A small network was shown many inputs. Here are its activations along a few directions, one row for each input.
Each table varies a few parts of the input and shows all the possible inputs, shuffled.
A made-up example of a description, with smaller parts first: line(6) and (point or (values(2) and ring(5)) or line(11)).
Shared parts are said once, and a part with two or three values counts as separate values.

Other details of the inputs shift rows strongly along two fixed directions, in all tables alike. That doesn't count.

A family of inputs:
r1: [ 19, -61,   7,  25,   2,  41,  10,   6,   2,  68,  28]
r2: [-56,  55,   3,   8, -55, -22,  11,  -1,  50, -64,  13]
r3: [-14, -66,   2,  18,   0,  30,  19,   3,   8,  48,  16]
r4: [ 10, -62,   1,  17,   2,  40,   8,  -2,  -3,  64,  46]
r5: [-49,  40,  30,   8, -28, -17,   1,  11,  40, -48,  10]
r6: [-13, -55, -14,   3, -16,  34,  23,  13,  -4,  44,  36]
r7: [-13,  57,  -6,  18, -56,  -7,  16,  11,  37, -34,   7]
r8: [-11, -55, -13,   5, -15,  35,  23,  15,  -3,  45,  32]
r9: [-26, -79,  20,   5,  20,  33,   6,   1,  -7,  51,  45]
r10: [-16,  49,  24,  20, -30, -50,  -9,  43,  73, -62,   7]
r11: [-18,  56,  -8,  13, -57,  -8,  16,   7,  34, -36,  16]
r12: [ 38,  50, -27, -54,  52, -24, -42, -53, -68,  -9, -29]
r13: [ 47,  56, -20, -45,  49, -24, -40, -44, -61,  -9, -48]
r14: [ 17,  47,  -5, -60,  69, -28, -45, -38, -67, -27, -28]
r15: [-12, -77,  28,  18,  22,  35,   8,  13,   1,  57,  18]
r16: [-24, -77,  22,   7,  20,  32,   6,   3,  -5,  50,  41]
r17: [-48,  54,   7,  14, -53, -21,  12,   5,  53, -60,  -1]
r18: [-51,  52,  33,  12, -35, -21,   1,  14,  48, -58,   5]
r19: [-41,  55,  12,  20, -53, -20,  13,  11,  57, -56, -14]
r20: [-34,  62,  37,  14, -34, -16,   1,  26,  51, -59,   8]
r21: [  5, -49, -14,  16, -15,  36,  22,   4,  -3,  54,  41]
r22: [ 52,  20,  -2, -29,  77, -27, -33, -29, -73, -39, -60]
r23: [ 29,  10, -33, -43,  40,  -4, -16, -20, -62,  14, -43]
r24: [-24,  26,  21,  15, -24, -51,  -8,  30,  64, -50,   0]
r25: [ 12,  -3, -26, -44,  53, -10, -23, -45, -60,  10, -31]
r26: [ 51,  28, -38, -37,  39, -27, -17, -30, -72, -44, -71]
r27: [ -2, -68,  28,  14,  23,  38,   7,  19,   0,  54,  34]
r28: [-52,  39,  -1,   4, -42, -17,  10,  -5,  38, -50,  18]
r29: [ 13,   0, -24, -41,  51, -11, -22, -42, -57,   8, -36]
r30: [  4,  58,   3,  28, -52, -49,  -5,  27,  75, -51,   4]
r31: [  4,  53,  -4,  41, -69, -18,  28,  15,  44, -77,  -9]
r32: [-21, -61,  30,  17,  10,  28,   9,  14,  10,  41,  22]
r33: [ 44,  18, -37, -51,  63, -62, -43, -35, -44, -17, -64]
r34: [  3, -68,  30,  19,  24,  39,   7,  23,   2,  57,  25]
r35: [-12,  73,   1,  26, -66, -12,  18,  20,  51, -45,  -7]
r36: [-31,  77,  -8,  12, -70, -17,  16,   7,  45, -58,  25]
r37: [ 39,  19, -27, -30,  51, -35, -22, -47, -64, -48, -73]
r38: [  6, -40,   7,  24, -11,  32,  11,   6,  13,  46,  36]
r39: [-11, -69, -17,   0,  -8,  39,  21,   9, -13,  54,  41]
r40: [ 26,  28,   2, -50,  77, -25, -42, -36, -68,  -7, -66]
r41: [-29,  60,  -3,  11, -60, -12,  18,  26,  44, -49,  -8]
r42: [  7, -67,  -7,  15,  -6,  42,  25,  23,  -4,  63,   9]
r43: [  6, -46,   5,  21, -10,  34,  10,   3,   9,  50,  41]
r44: [ 57,  39, -37, -50,  52, -16, -28, -43, -78,  10, -56]
r45: [ 22, -60,  -8,  25,  -7,  43,  23,  12,  -3,  70,  19]
r46: [ 31,  44, -39, -60,  46, -22, -28, -33, -73, -11, -57]
r47: [ 74,  21, -24, -22,  59, -22, -30, -44, -74, -21, -62]
r48: [ 24, -85, -22,  11,  -1,   7,  15,  34,  14,  59,  18]
r49: [  1, -55,  34,  22,  16,  34,   8,  27,  10,  47,  20]
r50: [ -8,  57,  14,  24, -46,  -9,   4,  12,  47, -33,   2]
r51: [-37,  59,  -7,   4, -61, -13,  17,  20,  40, -52,   6]
r52: [-38,  60,  33,  10, -33, -16,   0,  22,  47, -59,  17]
r53: [-11, -57,  27,  11,  15,  32,   6,  17,   4,  41,  43]
r54: [ 35,  19,  -3, -31,  69, -34, -33, -38, -69, -48, -68]
r55: [ 42, -79, -22,  23,   0,   9,  14,  24,  15,  69,  23]
r56: [-17, -49,  26,  11,  10,  29,   7,  16,   8,  32,  47]
r57: [-15, -57,   5,  22,  -6,  27,  20,   6,  16,  40,  12]
r58: [-20,  69,  -5,  16, -64, -13,  16,  11,  43, -46,  11]
r59: [ 25, -61,  10,  29,   3,  42,  11,  10,   5,  71,  19]
r60: [  8,  -3,   0, -46,  69, -11, -33, -35, -63,   9, -25]
Each input here is: ring(6) and (values(2) or line(8)).
Q: Changing only the ring(6) part turns r51 into r38. The same change can be made to r46. Which row results?
A: r13
Q: Changing only the ring(6) part turns r41 into r15. The same change can be made to r48. Which row results?
A: r24
Q: Start at r4 and move only the ring(6) part, one step at a time. The first step leads to r56. Which rows follow, in order?
A: r16, r2, r6, r21
Q: Start at r35 and move only the line(8) part, one step at a time. The first step leads to r45. Which rows follow, in order?
A: r44, r7, r58, r11, r21, r36
Q: Which other rows does r26 become when the values(2) part takes its other values? List them by row number.
A: r48

A family of inputs:
r61: [ 20,  -8, -20,   6, -16,   7,   9,  11,   7,  28,   6]
r62: [ 11,  39,  -3,  12, -31,  -4,   2,  10,  23,  -7,  10]
r63: [-17,  24,  29,  22, -22,  10,   8,   5,  22, -30,  12]
r64: [ 42,  26,   3,  13,  12, -20,  -6,   4,  -4, -31, -59]
r65: [-10, -33,  14, -11,  32,  12, -10,   0, -10,  37,  17]
r66: [ -3, -34, -14,   3, -13,  22,  12,   1,   5,  46,  37]
r67: [-14, -24,   7,  15, -16,  46,  23,  -1,  -9,  29,  19]
r68: [  4,  53,   7, -34,  35,  -7, -22, -34, -51, -30, -38]
r69: [ -9, -58,  23,  20,  15,  21,   7,   5,   2,  20,  23]
r70: [  4,   5,  20,  27, -24,   4,   4,  23,  39,   6,  27]
r71: [  5, -17,  -4,   1,  16, -21,  -3,  -1,  -5, -21, -21]
r72: [ 59, -13,   0,   8,  31,  -8, -13,  12,  -9,  28, -36]
r73: [-12,  10,   9,  -5,   1, -22, -12,  11,  21, -12,   6]
r74: [-21, -25,   1,   8, -15, -11,   7,  25,  36,   5,  13]
r75: [ -4, -24,   4,  14,  -7, -15,   3,  24,  35,   4,  14]
r76: [ -5,  31,  13,   9,  -4, -32,  -7,   1,  17, -57, -15]
r77: [ 22,   2,  11, -14,  35,   8, -20, -11, -26,  28,   5]
r78: [ 37,  16, -56, -48,  29, -30, -19, -28, -49,   9, -37]
r79: [ 22, -25,  -1,   5,  10,   5,  -1,  10,   1,  32,   6]
r80: [-12,  91,   5,   2, -45, -17,  -3,   4,  32, -47,   7]
r81: [ 15, -12,   9, -20,  48,  -9, -26, -11, -22,  20,   3]
r82: [ -4, -28,   4,   0,  18,  -4,  -2,  -3,  -9,  -6, -12]
r83: [-22,  44,   7,   3, -37,  14,   8,   8,  22,  -1,  21]
r84: [ 36,  22,  -1, -13,  36,  -9, -19, -23, -40, -17, -35]
r85: [-13, -48,  12,  -3,  28,  19,  -1,  -6, -19,  18,   5]
r86: [  9,  29,  -3,  19, -31,   5,  13,   1,   9, -24,  -4]
r87: [ -2, -34, -12, -12,  24, -11,  -2,  -5, -19,  -5, -27]
r88: [-12,  32,  19,  18, -24, -32,  -6,  22,  53, -38,  14]
r89: [ -5,  24, -21,   6, -43, -15,   9,  11,  34, -10,  18]
r90: [ 16,  27,  -6,  -6,   8, -17,  -5, -10, -16, -34, -36]
r91: [-23,  20, -20, -13, -21,   6,  13, -17, -12, -15,  -4]
r92: [-24, -56,  24,  12,  13,  28,  11,   4,  -2,  23,  21]
r93: [-37, -35,  19,  -6,   7,  17,   2,  11,  10,  33,  28]
r94: [ 11, -39, -14,  25, -22,  28,  27,   9,   2,  24,   5]
r95: [  4,  36,   9, -30,  29,   0, -23, -15, -29,   6,  -9]
r96: [  8, -25, -43,  -4, -11,  -2,  16,  -9, -14,   3, -16]
r97: [-42, -46,  21,   3,   6,  26,  13,   4,   0,  15,  16]
r98: [-13, -16, -20, -18,  -5,  17,   6,  -8, -13,  40,  22]
r99: [-41,  69,  20,  -8, -25, -36, -13,   9,  41, -60,   3]
r100: [ 37,  29, -17, -31,  40,   4, -19, -40, -69,  -2, -36]
r101: [-25,  -7,  -9,  18, -42,  15,  25,   2,  20,  -9,  24]
r102: [  7, -20, -25,   8, -18,   6,  16,  -5,  -4,   4,   3]
Q: Changing only one part turns r98 into r91. The same change can be made to r70. Which row results?
A: r84
Q: Changing only one part turns r71 into r75. The same change can be made to r82. Which row results?
A: r73
Q: What is each input in this table made of?
A: values(2) and (point or (line(4) and line(5)))
Q: Which other rows does r61 become when the line(4) part takes its other values? List them by row number.
A: r62, r80, r83
Q: Which other rows does r67 become when the values(2) part takes its other values? List them by row number.
A: r83

A family of inputs:
r103: [ 80, -33, -49,  -1,  15,  17,   4,  -8, -40,  65, -16]
r104: [ 30, -53,  10, -12,  64,   7, -20,  -8, -38,  43, -10]
r105: [-16, -13,  22,  33, -27,   1,  14,  28,  47,  -9,  19]
r106: [-41, -34,  23,  27, -33,  30,  24,  22,  38,  19,  47]
r107: [-22,  51,  14, -28,  15, -19, -21, -15,  -9, -33,  -8]
r108: [-16,  60,  -9, -22, -10, -22,  -8, -17,  -7, -46, -18]
r109: [  7, -44,   2, -27,  55,  21, -15, -21, -51,  50,   4]
r110: [-34,  -9,   2,  21, -46,  18,  26,  14,  33,  -3,  29]
r111: [  8,  46,  -1,  -8,   4, -33, -13,  -4,   1, -47, -31]
r112: [  3, -12, -25,  36, -74,  37,  40,  22,  38,  39,  45]
r113: [-27,  60,  21, -28,  14, -23, -25, -14,  -4, -41,  -7]
r114: [-31, -10,  -5,  23, -50,  18,  30,  13,  31,  -3,  27]
r115: [-12, -44,  12,  44, -37,  17,  28,  32,  47,  12,  27]
r116: [ 32, -54,   4, -11,  60,   8, -17,  -9, -39,  43, -12]
r117: [ 16,  38, -14,  -6,  -1, -29,  -7,  -6,  -4, -41, -35]
r118: [ 42, -50, -25,  -5,  33,   8,   0, -10, -39,  35, -23]
r119: [-16,  55,  -4, -24,  -1, -20, -12, -17, -10, -40, -16]
r120: [ -2,  48,  23, -12,  20, -35, -26,  -2,   6, -45, -23]
Q: Changing only one part turns r118 into r114. The same change can be made to r103. Which row results?
A: r112
Q: What is each input in this table made of?
A: values(2) and (point or line(8))
Q: Which other rows does r117 become when the line(8) part takes its other values? List them by row number.
A: r104, r105, r111, r115, r116, r118, r120
